Each row below holds a small network's activations on one input, seen along a few directions.
In each table, some parts of the input vary, and every possible input appears once, in random order.
A made-up example of a description, with smaller parts first: one of 8 places around a ring, together with either a single point or one of 11 places around a ring or (one of 3 separate values, together with one of 4 places along a line).
Shared parts are said once, and a part with two or three values counts as separate values.

Other details of the inputs vary at random and push rows far along two fixed directions, the same in every table; ignore that.

A family of inputs:
r1: [ 18.0  -1.3 -11.6   7.6  -6.9 -14.0  11.6  64.1  -0.5  26.0 -10.0]
r2: [-11.6   6.6  -2.5 -20.6   0.0  33.9   3.7 -55.4  -2.4 -21.1  18.0]
r3: [ 12.6  -3.8 -31.3 -54.4 -34.1  11.6  37.9 -70.1 -12.5 -27.0  25.8]
r4: [ -0.3 -16.3   0.0   3.4  -0.1  -1.5   0.8  34.5  -7.7  10.5   0.2]
r5: [ 15.9  -7.4 -35.0 -28.3 -48.0 -15.4  44.4 -26.1 -39.9  15.1 -11.4]
r6: [  7.0   4.9 -20.9  -3.7 -38.5 -11.3  26.0  -4.4 -32.2  28.0  -2.0]
r7: [-10.7   5.7   8.4  21.8  15.7   1.0 -17.4  40.1   6.7  12.0  -8.1]
r8: [  3.6 -30.3 -14.5 -37.4 -21.2 -10.4  14.4 -32.2 -16.3 -15.6  15.0]
r9: [ 15.6 -31.3 -15.9 -50.7 -30.2 -13.8  26.0 -66.3 -15.4 -35.7  22.0]
r10: [ 17.3  -5.2 -15.6  19.1 -13.3  -2.0  16.2  63.7  10.3  31.2 -14.8]
r11: [-19.5   6.1  14.4  12.2  23.6 -13.4 -25.9  40.1  -1.9  11.1  -1.4]
r12: [-32.8  35.6  22.4  15.7  38.4  32.8 -31.3 -10.9   7.8  -7.1   6.4]
r13: [-19.6  24.9  31.3  27.4  35.9   9.3 -39.4 -12.0  24.0 -10.6  -8.8]
r14: [ -9.7  14.3  10.3  18.1  18.1  -9.9 -20.7  40.5   8.0  11.5  -7.7]
r15: [ -8.2 -13.6  -2.5   3.5   3.2  -7.1  -4.0  40.1  -8.6  14.3   0.3]
r16: [-22.2 -12.2  15.2   3.9  15.6   7.9 -21.9  -4.6  -3.5  -5.4   5.1]
r17: [ 17.0 -15.4   0.6 -17.7 -14.0   7.5  18.1 -82.1  14.9 -37.9   8.1]
r18: [-22.6  14.7  37.0  30.6  38.0  19.0 -41.0  -7.1  16.2 -10.9  -5.1]
r19: [-10.5 -12.2  14.3 -21.0   7.8  -0.2 -13.1 -53.6  -6.3 -32.7  14.2]
r20: [  1.5   2.4  19.4  18.6  13.4  12.8  -8.3 -23.3  22.8 -11.9  -5.3]
r21: [  8.9 -11.7 -15.6  11.1 -12.2  -3.9  11.1  67.1  -1.5  30.0  -9.4]
r22: [-10.7  29.8  37.8  33.9  41.1   0.6 -33.9  -8.4  30.9 -10.0 -10.2]
r23: [ 20.0  12.2 -36.4  12.0 -25.2 -23.6  27.1  55.5 -34.6  55.1 -17.5]
r24: [ 22.0 -13.6 -30.0  -5.4 -25.7 -20.2  26.2  73.2  -7.8  32.9  -8.1]
r25: [-24.7  26.3  42.9  21.1  44.6   6.6 -47.8 -33.1  18.4 -26.1  -0.4]
r26: [ 33.3 -26.5 -34.6 -24.2 -44.1  -5.6  44.5 -15.1   1.8  -3.8   2.1]
r27: [ 10.3   0.6 -28.2 -38.8 -25.1  14.0  31.5 -30.8 -11.9  -8.6  17.5]
r28: [ 7.8  0.0 -0.6 15.7  3.1 -3.0  1.1 43.7  4.6 14.5 -8.1]
r29: [ 20.1   3.2  -2.0  11.7  -1.7  -9.2  11.8  26.5  15.4  11.9 -10.8]
r30: [ -4.7  16.2  15.2  12.2  15.5  -1.0 -17.8 -17.3  20.3 -11.8  -4.6]
r31: [-23.2  -2.6  28.3   2.6  26.6   8.9 -29.7 -36.5   0.8 -27.8   8.9]
Description of these inputs: either one of 3 separate values or (one of 4 places along a line, together with either a single point or one of 6 places along a line).
- Which other rows does r29 become when the place on the line of 6 takes its other values? List them by row number. => r1, r8, r13, r19, r24
- Which other rows does r27 become when the place on the line of 4 takes its other values? List them by row number. => r2, r3, r12

A family of inputs:
r32: [  3.9  13.8  -9.3  -4.9  -3.8  -1.4  14.7  52.5 -10.4  25.4  -5.9]
r33: [-11.7   4.0   3.0  17.6   5.3  -9.7  -7.9  49.4 -13.8  24.3  -3.6]
r34: [  8.4 -13.9 -25.2 -33.8 -26.0   1.6  27.9 -33.0 -17.0  -6.0  13.3]
r35: [ 12.1 -22.3 -14.7 -12.0 -13.1  -5.4   9.9   8.3   0.9  -1.2   2.2]
r36: [ 23.4 -16.2 -22.0  -8.2 -30.8  -1.0  33.5 -14.2   7.5  -7.6   4.2]
r37: [ 22.7 -15.4 -20.8 -19.5 -27.7  -0.5  30.8  -4.3   8.2  -4.4   6.1]
r38: [-3.3 12.1 -1.0  7.2  4.9  4.9 -1.5 15.7 -5.7 20.1 -6.6]
r39: [-19.8   6.2  27.7   9.0  35.8  14.7 -37.3 -42.0  16.8 -28.8   8.7]
r40: [-21.2  27.8  32.8   6.9  26.1   4.2 -36.5 -59.7   3.0 -26.4  -2.3]
r41: [ 16.4 -14.0 -12.0 -13.7 -14.9  -3.4  17.3   2.3   2.8  -3.9   8.2]
r42: [-24.9  -6.8  37.5   9.6  31.4  10.0 -37.5 -51.8   9.8 -35.0   4.6]
r43: [ 26.6 -22.1 -13.0 -24.4 -26.3 -18.2  26.5 -35.6   2.2 -15.9   0.2]
r44: [-20.2  16.5   1.0  31.1  14.9  -6.7 -18.3  77.2  -5.3  35.1 -10.8]
r45: [-12.4  30.2  15.9  35.2  24.3  11.0 -21.4  35.4   1.2  24.5 -18.3]
- Describe the family of inputs behind these rows. => one of 2 separate values, together with either a single point or one of 6 places along a line
- Changing only the choice among 2 separate values turns r41 into r32. The same change can be made to r39. Which row results? => r34
- Which other rows does r33 become when the choice among 2 separate values takes its other values? List them by row number. => r42
